A small network was shown many inputs. Here are its activations along a few directions, one row for each input.
Each table varies a few parts of the input and shows all the possible inputs, shuffled.
A made-up example of a description, with smaller parts first: line(6) and (point or line(11) or (values(2) and ring(8))).
Shared parts are said once, and a part with two or three values counts as separate values.

Rows:
x1: -8, -6, 8, 4, 36, -11, 31, -28, 7, -3, -29, 12
x2: 6, 31, -3, 42, 36, -5, -4, 14, -3, -5, 3, -34
x3: 11, -18, -13, -37, -11, 16, -4, 17, 3, 6, 22, -11
x4: 17, -4, -9, -40, -14, 17, -19, 3, 10, 2, 11, -3
x5: -9, -13, 9, 16, 18, -5, 26, -28, 1, -21, -28, 1
x6: -29, 45, -7, 24, -11, -25, 24, -7, 19, -5, 4, -10
x7: -31, -15, 31, 22, 10, -1, 10, -16, 0, -23, -19, 5
x8: -7, 46, 30, 23, -2, -17, 23, 32, -6, 7, -23, -18
x9: -34, -14, 39, 16, 22, -9, 1, -17, 7, -25, -13, 5
x10: 19, -13, -9, -26, -11, 11, -7, 13, -6, -1, 37, 8
x11: 15, -23, -15, -22, -13, -2, -13, 7, -12, 26, 26, -5
x12: -14, 25, -14, 44, -6, -5, 8, 33, 31, 11, -32, 13
x13: 22, -9, -11, -24, -16, -2, -28, -7, -5, 22, 15, 3
x14: 26, 1, -5, -29, -13, 11, -21, -1, 1, -4, 27, 16
x15: 10, -21, -23, -28, -13, 0, -18, 19, -12, 11, 16, -13
x16: -44, 42, 12, 46, 9, 25, 3, 3, -7, 16, -7, 7
x17: -9, 0, -5, 7, 35, -17, 26, -25, -16, -17, -29, 18
x18: -19, -16, 24, 23, 8, -1, 17, -19, -2, -21, -26, -1
x19: 28, -23, -14, -14, -23, 9, -3, 6, -6, 11, 26, 2
x20: 34, -9, -10, -17, -26, 9, -18, -7, 0, 7, 15, 10
x21: 17, -7, -18, -30, -16, 1, -33, 5, -5, 7, 5, -5
Describe the family of inputs behind these rows.
Answer: values(5) or line(6) or (values(2) and ring(5))
A walk changes only the line(6) part. It starts at x17 and steps to x1. List the rest of the walk in order.
Answer: x5, x18, x7, x9
Which other rows does x21 become when the values(2) part takes its other values? List them by row number.
Answer: x15

Rows:
x22: -15, -17, 14, 2, 7, 21, -13, -26, -4, -11, 9, 16
x23: -27, 10, 26, 12, -27, 14, -6, 22, 9, 4, 3, -1
x24: 2, -9, -8, 5, 12, -14, 24, -19, 6, -5, -33, 18
x25: -18, 20, 6, 17, -8, 21, -20, 5, -2, 11, 18, 5
x26: 4, 18, 0, 21, 15, -7, 4, 25, -7, 5, -1, -25
x27: 4, -17, 9, 1, 30, -10, 8, -7, -14, -12, -14, -15
x28: -24, -27, 34, -3, -13, 9, -4, -10, 6, -18, -6, 10
x29: 4, -1, 0, -7, 22, -16, 19, -26, -5, -15, -8, 2
x30: 34, -40, -23, -49, -13, 2, -13, -5, -8, 6, 23, 3
x31: -3, 26, -20, 21, -1, -12, 16, 13, 15, 11, -21, 4
x32: 37, 4, -27, -33, -28, 6, -27, 25, 0, 22, 27, -6
x33: 2, 34, -11, 13, 6, -14, 12, 4, 2, 3, 3, -12
Changing only one part turns x31 into x24. The same change can be made to x26. Which row results?
Answer: x27
Describe the family of inputs behind these rows.
Answer: values(2) and (point or line(5))
Which other rows does x22 become when the values(2) part takes its other values? List them by row number.
Answer: x25
Which other rows does x23 become when the values(2) part takes its other values? List them by row number.
Answer: x28

Rows:
x34: 22, -8, -26, -13, -4, -3, -3, 10, 0, 14, 2, 2
x35: 5, -12, -9, -7, -19, 15, -18, 14, 2, 15, 10, 6
x36: 2, -1, -1, -14, -30, 8, -13, 11, 8, 5, 18, 2
x37: -24, 23, 12, 20, -1, 5, 3, -3, 3, -1, 2, 6
x38: 16, -10, -4, -13, 8, 9, -19, 1, -12, 2, 19, -10
x39: 19, 3, -18, -19, -14, -9, 1, 6, 5, 5, 10, -2
x40: -21, 9, 17, 17, -8, 1, 7, 9, 10, -1, -18, 5
x41: 16, -18, 3, -23, -6, -1, -8, 12, -7, 0, 6, -11
x42: -11, -8, 12, 19, 21, -2, 8, 2, -7, -6, -14, -10
x43: -10, -3, 21, 11, 12, -8, 12, 4, -3, -10, -17, -11
x44: -3, 13, -1, 13, 6, -16, 21, 3, 8, -1, -27, 0
x45: 19, 10, -21, -18, -5, -3, -2, -2, -2, 9, 18, 0
x46: 8, -52, 2, -39, 1, 3, -3, -45, -3, -17, -2, 27
x47: -2, 21, -9, 22, 19, -7, 10, -7, 1, 0, -15, 2
x48: -6, 26, -5, 16, 12, -11, 17, -9, 1, -1, -7, 0
x49: -25, 16, 16, 18, -10, 0, 7, 4, 13, -5, -7, 3
x50: 12, -4, -1, -20, 1, 5, -12, -1, -13, 1, 26, -11
x51: -22, 5, 7, 25, 1, 7, 2, 7, 6, 3, -15, 7
x52: -9, 5, 13, 21, 25, 0, 1, -6, -9, -9, -6, -9
x53: -7, 19, -2, 13, 4, -17, 21, -1, 10, -5, -15, -3
x54: 7, -8, 0, -15, -29, 9, -13, 16, 5, 10, 7, 5
x55: 23, 5, -25, -11, 2, 1, -9, 0, -1, 10, 11, 2
x56: 11, -11, 2, -21, -8, -1, -8, 7, -5, -4, 17, -14
x57: -20, 18, 8, 27, 6, 10, -5, -2, 3, 0, -7, 8
x58: 6, 0, -8, -6, -13, 19, -24, 5, 0, 11, 19, 7
x59: 23, -4, -17, -21, -13, -9, 1, 12, 3, 9, -1, 1
x60: -13, 11, 16, 14, 18, -4, 8, -8, -9, -9, 2, -11
x61: -4, 8, -10, 21, 15, -10, 17, 1, 3, 3, -23, 1
x62: -16, -41, 19, -6, 20, -2, 20, -50, 0, -29, -24, 28
x63: 2, 6, -4, -12, -20, 15, -16, 3, -1, 10, 27, 5
x64: 14, -23, -5, -14, 2, 6, -12, 10, -10, 4, 10, -10
x65: -13, 3, 19, 12, 10, -10, 12, -1, 0, -14, -6, -13
Describe the family of inputs behind these rows.
Answer: values(2) and (point or (values(3) and ring(5)))
Changing only the values(2) part turns x63 into x37. The same change can be made to x39. Which row results?
Answer: x53
Which other rows does x47 become when the values(2) part takes its other values? List them by row number.
Answer: x55
Which other rows does x48 become when the values(3) part takes its other values? List them by row number.
Answer: x37, x60
Which other rows does x34 become when the values(3) part takes its other values? List them by row number.
Answer: x35, x64

Rows:
x66: 38, -20, -31, -33, -11, -19, 9, 8, 5, 8, -8, 1
x67: 19, 2, -30, -5, 25, -21, 25, -32, 1, -5, -19, 13
x68: 9, -5, 1, 5, 40, -31, 31, -10, -10, -17, -27, -19
x69: 7, 37, -9, 7, -17, 15, -30, 34, -4, 22, 36, -19
x70: -29, 36, 19, 50, 15, -8, 16, 24, 3, -2, -18, -22
x71: -26, -18, 17, 4, 4, 14, 0, -40, 5, -16, -8, 33
x72: -1, -29, 16, -26, -13, 29, -34, -8, -14, -3, 41, 1
x73: 46, -12, -32, -35, 12, -5, -13, 2, -18, 10, 25, -16
x74: -1, 27, -8, 6, -38, 3, -5, 40, 18, 22, 2, -1
x75: -9, -38, 16, -26, -35, 16, -15, -2, 9, -3, 4, 18
x76: -20, 46, -9, 37, -1, 0, 9, 2, 12, 12, -9, 11
x77: -33, -25, 47, 17, 18, 6, 7, -19, -7, -27, -18, 0
Changing only one part turns x70 into x76. The same change can be made to x68. Which row results?
Answer: x67
Describe the family of inputs behind these rows.
Answer: values(3) and line(4)
Which other rows does x74 become when the values(3) part takes its other values? List them by row number.
Answer: x66, x75
